These are the activations of a small neural network, seen along a few directions. Each row is one input.
In each table, some parts of the input vary, and every possible input appears once, in random order.
A made-up example of a description, with smaller parts first: one of 6 places along a line, together with either a single point or one of 9 places along a line or (one of 2 separate values, together with one of 8 places around a ring).
Shared parts are said once, and a part with two or three values counts as separate values.

Other details of the inputs vary at random and push rows far along two fixed directions, the same in every table; ignore that.

A family of inputs:
R1: [-25  21  16   1 -12 -44  24 -28  15  54 -17 -18]
R2: [-13  37  49 -49   9  46  43   2  32  33 -22 -13]
R3: [  4  24  55 -24   8   6  33 -14  34  20 -10   4]
R4: [-45  57  26  -5   7 -28  20 -32  16   1 -13  -4]
R5: [  0   3 -23  13  -5   4 -11  33 -22 -30   4   1]
R6: [ 25 -18  12 -10  -5  13   9   9  -1   6  -2  13]
R7: [ -5  -1  39 -14 -27  74  21  38  13   9 -11 -18]
R8: [-20  53 -15   2  14 -56   6 -26  -6   7  -5  -4]
R9: [ 52 -76  21   5 -18 109 -23  62  -7 -42  27  26]
R10: [  11  -50  -63   41  -10 -100  -32  -30  -12   50   -2   18]
R11: [ 72 -79  19  -2  -8 110 -31  62 -17 -51  28  43]
R12: [ 14 -24  16  -7 -21  53   2  43  -2   3   1  -6]
R13: [ -4  -8  18   6  -3 -27  14 -24  16  37  -2   2]
R14: [-30   3 -52  19   7 -38  -8 -10 -16  13   6 -12]
R15: [-44  57  56  -8   1  53  40   0  25 -23  -7 -20]
R16: [-44  61  39  -7  -2  28  29   5  14 -11 -14 -28]
R17: [ -3  30  23 -28  28 -30   4 -64  25 -29 -15 -85]
R18: [-51  99 110 -55   1  17  78 -48  66  52 -30 -31]
R19: [-22  35  -6   8   9 -49  -1 -30   3  -3  -4   8]
R20: [ -6 -10  10   7 -22  93  -6  51  -6 -52   9  -5]
R21: [ 18  -7 -15   3  -1 -49  -2  -8 -12  38  -4   7]
R22: [  2 -12   5  -3 -19  -3   5   0   6  23  -4   0]
R23: [ 11 -10  -4   1   2 -51   0 -17   3  33  -5  15]
R24: [ 37 -43   8  -6 -24  69  -1  46  -6 -21   7  15]
R25: [-28  28  38  -8   0  52  21  10  14 -34   3  -4]
R26: [-36  34 -12 -13  11  -5  13  -4   1   1  -2 -13]
R27: [ 26 -33 -17 -18  12   3  -2   7 -15  21   8  14]
R28: [ -9 -27 -38   4  -6 -37  -4 -15  -3  54  -9  -4]
R29: [ 21 -22   3   7  -5  94 -17  65 -15 -70   9  12]
R30: [ 27 -27   2  10   6  67 -22  40 -15 -70  16  28]
R31: [-49 112  74 -38  18  18  61 -36  35  -1 -20 -24]
R32: [  44  -73  -96   44  -12 -112  -59    5  -45   40   11   24]
R33: [  12  -21 -100   33   25  -97  -48  -29  -33   13   16   23]
R34: [ 36 -37  -8   8  -3 -14 -15  -5 -15   8   9  32]
R35: [ 25 -19   0 -22  15 -77 -14 -77  17  26 -17 -70]
R36: [  1  19 -12  13  21 -50 -18 -31   2 -13  15  20]
R37: [ -9  13  20   2   6  31  -3   8   4 -37  11   9]
R38: [-51  57  20   9  -1 -10  23  -6  10   9 -17 -34]
R39: [  1 -34 -59   6  -2 -71 -20 -26  -8  58  -3   9]
R40: [-12  -1 -11  11 -14  29  -6  19  -8 -39  -2   7]
R41: [ 66 -95 -46  39  -4  89 -63  72 -52 -97  42  50]
R42: [   0  -19  -99   26   23 -108  -38  -15  -34   15   13   12]
Description of these inputs: one of 2 separate values, together with either a single point or (one of 4 places along a line, together with one of 5 places along a line).
- Changing only the choice among 2 separate values turns R34 into R41. The same change can be made to R39. Which row results? => R26
- Changing only the choice among 2 separate values turns R2 into R42. The same change can be made to R13. Which row results? => R25
- Which other rows does R38 become when the choice among 2 separate values takes its other values? List them by row number. => R7

A family of inputs:
R43: [ -2 -17  -2  -2  -7  62   0  38  -7 -11   6   5]
R44: [-75 116  60  -9  13 -35  50 -53  39   0 -22 -32]
R45: [ -3  29  42 -16   6  -8  24 -23  22  10 -10  -4]
R46: [ -52   88  -12   11   27 -107   12  -59    6    9  -11   -3]
R47: [ 26 -24 -28  10   6 -30 -22  -3 -13   1   8  19]
R48: [-9 21 22 -6 -3 -9 16 -9 12 16 -5  8]
R49: [  0 -14 -53  17   6 -57 -21  -7 -19  25   6  16]
R50: [-39  65  39 -30  15 -27  44 -47  32  34 -21 -32]
R51: [ 18 -22 -44  10  14 -63 -25 -24 -14  11   6   4]
R52: [ 40 -37 -11   1   6  12 -22  10 -11 -23  10  14]
R53: [-25  40  69 -36 -12  78  47  15  29  -2 -19 -35]
R54: [-36  57  51 -34   8  28  47 -16  31  15 -16 -28]
R55: [  5 -28 -41  14   1 -20 -20   4 -15   8   7   5]
R56: [ -1   8  17 -18  10  14  11 -12  12  -4  -4 -20]
R57: [-18  24  16   0  -6  -7  17   0   8  25  -6  15]
R58: [-17  27  36 -22   2  74  30  29  11  -6  -4   0]
R59: [  21  -22  -56   22   13 -110  -33  -38  -17   28    5   18]
R60: [ 28 -55 -24   7  -5  55 -26  38 -19 -32  15   6]
R61: [ 18 -47 -29  25 -15  -4 -27  18 -17  -1  12  19]
R62: [ -3  15  30 -16  -3  63  20  30   6  -9  -1  14]
R63: [ 18 -35 -22  19  -8 -27 -23  -5 -10   5   7  11]
R64: [  3   7 -33   2  21 -99 -11 -54  -1  31  -4  -7]
R65: [-48  64  36 -22  -5 -26  45 -30  27  48 -26 -33]
R66: [  1 -31 -61  23   0 -54 -29  -5 -21  22   8  10]
R67: [  2 -29 -30  26 -14 -23 -20  10 -13  18   7  21]
R68: [ 31 -51  -7   2 -14  44 -20  29 -12 -27   6 -13]
R69: [  -2   -7  -61   19   12 -104  -23  -35  -16   39    3   10]
R70: [ 36 -53  -9  13 -13  49 -24  41 -16 -30  16  28]
R71: [-10  18  38 -22  -9  39  26   3  16   3 -14 -31]
R72: [ 20 -13  12  -7  -1  53   0  29  -5 -21   7  16]
R73: [-16  41  67 -39  -2  39  43 -15  33   2 -22 -46]
R74: [  17  -24  -50   28    3 -110  -32  -37  -14   32    6   20]
R75: [-13   5 -26  18  -2 -99  -8 -43   1  47  -4   4]
R76: [ -6 -13 -31  26 -11  23 -28  29 -23 -56   7 -18]
R77: [ 27 -44 -13   0  -1  49 -20  27 -11 -31  13  -1]
R78: [ 16 -12  14  -8  -3  58   1  33  -4 -20   7  17]
R79: [ 31 -47   3   8 -12  45 -19  26  -7 -28  13   9]
R80: [ 17 -27  11  -8 -15  54  -3  26  -3 -20   0 -18]
R81: [ 13  11  64 -26   1  68  24  10  23 -26  -5  -5]
R82: [-10  23  51 -16  -8  66  30  25  17  -5  -5  10]
R83: [ 13 -25 -24  13  -6  19 -16  34 -18  -2  10  32]
R84: [  9 -14   2  -7   0  61   1  34  -7 -19   7   9]
R85: [  6 -13 -33  40   0  -5 -36  21 -24 -56  18  25]
R86: [ 23 -53 -17  20 -20  44 -25  43 -18 -17  15  23]
R87: [  2  -2  44 -13 -11  68  17  21  14 -17   0  -3]
R88: [-12  22  20  -4  -3 -11  17  -8  11  20  -6  10]
R89: [  4 -39 -49  25 -20 -23 -27  20 -23  17   4   5]
R90: [ 38 -50 -24   4   1  44 -27  32 -20 -33  16  13]
R91: [  1  20  61 -22  -3  68  29  15  20 -16  -4   1]
R92: [-46  78  29 -14  24  29  27  -7  11 -43  -6 -20]
R93: [-15  44  20 -15  13 -40  23 -34  16  28 -12  -1]
R94: [-41  78  25 -25  23 -73  42 -66  29  51 -23 -23]
R95: [  6 -33 -37  17 -16 -23 -20   9 -17  14   1  -4]
R96: [ -2   6 -24   9   5 -52  -4 -14  -7  28   0  19]
R97: [ 22 -34 -28  18   0 -66 -28 -29  -7  11   5   2]
R98: [ 12 -14 -11  -5  10 -17  -9 -19   0  -2   1 -14]
R99: [  3 -27 -37  23   4  60 -37  42 -30 -82  22   0]
R100: [  7  -9  -6   8   0 -55  -8 -32   3  19  -1  -3]
R101: [-20  26  24 -16  -7  -4  25 -14  16  22 -16 -30]
R102: [-13  32  27 -23  12  21  26  -6  15   4  -8 -10]
- Changing only one part turns R87 into R101. The same change can be made to R86. Which row results? => R65
- Changing only one part turns R73 into R64. The same change can be made to R89. Which row results? => R58
- What is each input in this table made of? => one of 6 places around a ring, together with either a single point or one of 9 places along a line
- Which other rows does R74 become when the place on the ring of 6 takes its other values? List them by row number. => R47, R77, R79, R80, R90
- Which other rows does R88 become when the place on the line of 9 takes its other values? List them by row number. => R45, R48, R57, R70, R74, R81, R82, R91
- A walk changes only the place on the line of 9. It starts at R52 and steps to R59. List the rest of the walk in order. => R47, R93, R72, R78, R96, R62, R83
- Which other rows agree with R50 in the place on the ring of 6? List them by row number. => R43, R54, R55, R56, R60, R66, R77, R98, R99

A family of inputs:
R103: [-44  62  43 -21  -5  -3  38 -31  26  11 -20 -45]
R104: [  3  36  31 -30  17 -14  23 -30  14  17  -7   3]
R105: [ 10 -57 -66  37 -17 -82 -36 -15 -23  58  13  30]
R106: [  70 -106  -45   26  -20   22  -55   51  -31  -25   21   29]
R107: [ 18   6  36 -12   9  84   1  26  -3 -65  10   5]
R108: [-13  33   7 -13  -4 -27  25  -8   7  44 -13   9]
R109: [ 18 -35 -53  37  -5 -71 -42  -6 -21  -8   9  12]
R110: [ 18 -34 -69  45   2 -80 -49   1 -33  -6  12  29]
R111: [-24  42  38 -26  -4  -8  39 -25  23  46 -23 -31]
R112: [-22  33  39 -29  -9 -17  40 -37  27  44 -23 -40]
R113: [-25  36   7 -23  10  -4  28 -14  12  31  -9 -11]
R114: [ -3   9  -9  19  11 -50 -14 -34  -1   0  12  27]
R115: [ -5  15  61 -18 -18 100  24  34  16 -43  -7 -20]
R116: [-18  22  66  -8 -19 112  30  44  17 -30   2  13]
R117: [-40  79  31 -10  13 -20  36 -15  19   3 -15   4]
R118: [ 18 -58   3   2 -14  84  -8  42  -4  -8  19  18]
R119: [-25  17 -59  21  13 -66 -16 -18 -18   7   5   3]
R120: [-22  19 -32  16  21 -66 -11 -29  -4   1  -2  -5]
R121: [-34  12 -27  28  -8 -60  -7 -23  -4  32   3  11]
R122: [-25  41  38 -29  -3   4  40 -16  19  39 -20 -24]
R123: [ 27 -67  -2   7  -7  75 -16  41  -3 -17  21  30]
R124: [ 13 -34 -71  46  -9 -89 -47  -8 -33   9   8  14]
R125: [-12   9  15 -10   1  98   6  44  -4 -53   5  -7]
R126: [ 35 -52 -66  28  -2 -73 -42   5 -29  24  10  38]
R127: [ -5   6  15 -18  10 -21  16 -28  22  24 -10 -24]
R128: [-32  52  52 -36  -6 -11  50 -34  35  51 -27 -42]
R129: [-24  19 -24  12  10 -43  -7 -24  -3   3  -3 -23]
R130: [-34  57  17  -4  -2 -13  20  -5   5   6 -13  -4]
R131: [ 30 -33 -64  36  13 -86 -52 -28 -31 -13  15  17]
R132: [ 24 -26  27 -12 -18  81   7  49  -4 -11  -1   8]
R133: [-35  49  37   6   1 -22  26 -18  25  16  -7  18]
R134: [-37  60  48 -38  12   0  51 -31  32  40 -22 -34]
R135: [ 40 -38  -4   7   1  49 -31  22 -17 -65  19   4]
R136: [-32  38  17  -7  -7 -11  18 -18  11   6 -13 -35]
R137: [-33  17 -14  21  15 -50  -1 -30   9  12   7  14]
R138: [  4 -17 -18  -2   8 -65  -4 -42  10  31  -6 -18]
R139: [ 14 -13  -6   3  -5 -72  -2 -32   9  37 -10  -3]
R140: [  0   1  75 -23 -23 114  38  42  24   3  -3  15]
R141: [-22  36  42 -21  14 111  28  40  13 -57   2  -2]
R142: [-45  81  38 -16   2   7  42  -5  18   6 -16  -6]
R143: [ 31 -59 -38  26   3  49 -45  44 -27 -63  21   9]
R144: [ 42 -61  -1   1 -26  53 -18  44 -11 -11   6   4]
R145: [ -1  18   1  -5   5 -30  14  -4   6  29  -6  22]
R146: [-44  31   2   9   5 -19  14 -23  12  16   2  -1]
R147: [ 11 -33 -47  11   3 -61 -22 -21 -12  34   0  -9]
R148: [  8 -24 -53  12  -8 -53 -22  -2 -23  38   2   9]
R149: [ 41 -79 -22   1 -15  60 -28  35 -15 -26  14  -9]
R150: [  9   5  -4   4  10 -43 -12 -39  -1 -19   5 -10]
R151: [ 58 -55   5  -5   1  54 -23  25 -13 -33  14  14]
R152: [ 41 -77 -22   0 -14  64 -29  43 -16 -25  14  -8]
R153: [-32  86  49 -27  25  -9  37 -37  23  -8 -12 -10]
R154: [-16   0 -31  12   2 -52 -13 -32  -4   0  -1 -29]
R155: [ 17 -32   1 -13  -4  88  -3  47  -9 -23   8   3]
R156: [-15   8 -30  19  -5 -44 -14 -11 -13   7  -4 -15]
R157: [ -1   2   3  -9  13 -29   8 -24  13  25  -8 -13]
R158: [ 65 -71 -20   4   1  44 -39  33 -27 -36  21  28]
R159: [-19  26   1   9  -9 -50   4 -21   4  13 -11 -16]
R160: [ 27   0  74 -42   0  95  28   8  24 -31  -2 -17]
R161: [ -2  -6 -10   7 -11  79  -7  55 -21 -45  12  11]
R162: [  71 -104  -39   28  -10   31  -56   34  -32  -24   37   56]
R163: [-30  38  18  -9  13 -26  17 -39  22  -6 -11 -34]
R164: [ -3  13   7  -3  -8 -52  14 -24   9  51 -17  -6]
R165: [ 49 -58 -56  19   5 -90 -46 -33 -21  18  13  13]
R166: [  6 -17  17  -3   3  84  -5  34   3 -62   8 -15]
R167: [ 49 -76 -11   7 -28  50 -26  43 -16 -16   9   7]
R168: [-39  57   9  -9  23 -15  19 -19  12  -8  -8 -11]
R169: [-27  61  54 -34  -3  10  48  -9  26  40 -23 -10]
R170: [ 25 -37 -49  24   0 -91 -29 -14 -17  38   1  27]
R171: [ 19 -27  22 -18   6  83   5  36   3 -25   5  -1]
R172: [-27  25 -27  11  -1 -31  -5  -4 -13   6  -1  -3]
R173: [  8 -15 -26  23  -4 -56 -22 -15  -8  -8   3   0]
R174: [ 14 -22  -2  14 -14  63 -16  51 -20 -43   9  12]
R175: [  6   2  81 -25 -14 113  39  41  30  -6  -1  21]
R176: [ 38 -56 -57  31  -3 -86 -40  -9 -22  31   5  25]
R177: [-28  23 -25  10  12 -44  -4 -22  -6   3  -3 -16]
R178: [-36  63  38 -33   1  10  49 -11  22  40 -19 -15]
R179: [ 65 -74 -46  14   2  32 -47  39 -37 -35  28  44]
R180: [ -5  20  52 -38  10 109  37  36  20 -24  -2  -2]
R181: [ 26 -34 -25  22  -6  47 -32  55 -28 -54  17  32]
R182: [-12  13 -18  -7  20 -55   5 -29   6  35  -6   2]
R183: [-25  55  30  -1   8 -36  22 -24  19   6 -17 -11]
R184: [ -5  31 -30  11  23 -69 -11 -33 -11  -5   6  18]
R185: [-44  60  28 -13   1   1  31 -14  12   6 -16 -25]
R186: [-47  65  42 -25   8   8  38 -28  30   0 -17 -48]
- Changing only one part turns R105 into R121. The same change can be made to R171. Which row results? => R120
- Changing only one part turns R184 into R179. The same change can be made to R185. Which row results? => R122
- What is each input in this table made of? => one of 2 separate values, together with one of 6 places around a ring, together with either a single point or one of 6 places along a line
- A walk changes only the place on the line of 6. It starts at R184 and steps to R153. List the rest of the walk in order. => R107, R131, R135, R150
- Which other rows does R156 become when the choice among 2 separate values takes its other values? List them by row number. => R111
- Which other rows does R143 become when the choice among 2 separate values takes its other values? List them by row number. => R157
- A walk changes only the place on the ring of 6. It starts at R119 and steps to R141. List the rest of the walk in order. => R184, R117, R142, R161

A family of inputs:
R187: [ 18 -23 -35  10  16 -16 -25  -4 -17  -7  12  19]
R188: [-12  20 -19  10  18 -58  -7 -19  -4  15   3   9]
R189: [-16  18  34  -9  -6  16  17 -10  20   1  -5 -27]
R190: [  6 -26 -23   4  -2  18 -11  20 -13 -11   3  -2]
R191: [ 20 -48 -65  17   3 -46 -36  -9 -27  12  13   6]
R192: [ 10  -2  38 -26  -5  53  16   9  15  -8  -9 -23]
R193: [-15  18 -19  21   5 -31 -12  -2 -11  -4   3  11]
R194: [ 20 -35 -25  17 -14 -26 -13  10 -12  42   7  48]
R195: [ 16 -27 -43  27   0  -3 -27  23 -25 -27  16  24]
R196: [ 48 -56 -11   9  -4  41 -35  33 -20 -40  17  22]
R197: [-21  20 -19   5  -1 -36   7 -15  -2  20  -6 -13]
R198: [ -3   9 -21   1  17 -40  -5 -15  -2   6   3  11]
R199: [  3   7  42  -4  -3  70  12  17  15 -39   5   0]
R200: [-21  31  28 -28   8  25  30  -5  18   8 -12 -22]
R201: [ 39 -37 -20   4   3 -10 -25   2 -16 -20  13  17]
R202: [-64  78  31 -16   0 -26  42 -30  28  26 -26 -29]
R203: [ -6   1 -18  10  -4 -71  -7 -34   6  31  -7 -17]
R204: [-26  28  21  -6  -6  42  19  14   4  -9  -7 -19]
R205: [ -8  29  51 -16   0  36  27  -4  22 -18  -7  -5]
R206: [ 32 -60 -24  13 -11  12 -30  19 -20 -12   7  -1]
R207: [ 27 -20  40 -29  -8  96  12  32   8 -31   3 -18]
R208: [  6   3 -10  10   7 -63  -9 -31   0  14  -4   6]
R209: [-38  51  35 -22  -7 -60  51 -42  31  98 -27  -3]
R210: [-16  23  30  -2  -7  78  12  40   1 -46   4   7]
- Changing only one part turns R206 into R208. The same change can be made to R200. Which row results? => R198
- What is each input in this table made of? => one of 2 separate values, together with either a single point or one of 5 places along a line or one of 6 places along a line
- Which other rows does R210 become when the choice among 2 separate values takes its other values? List them by row number. => R202
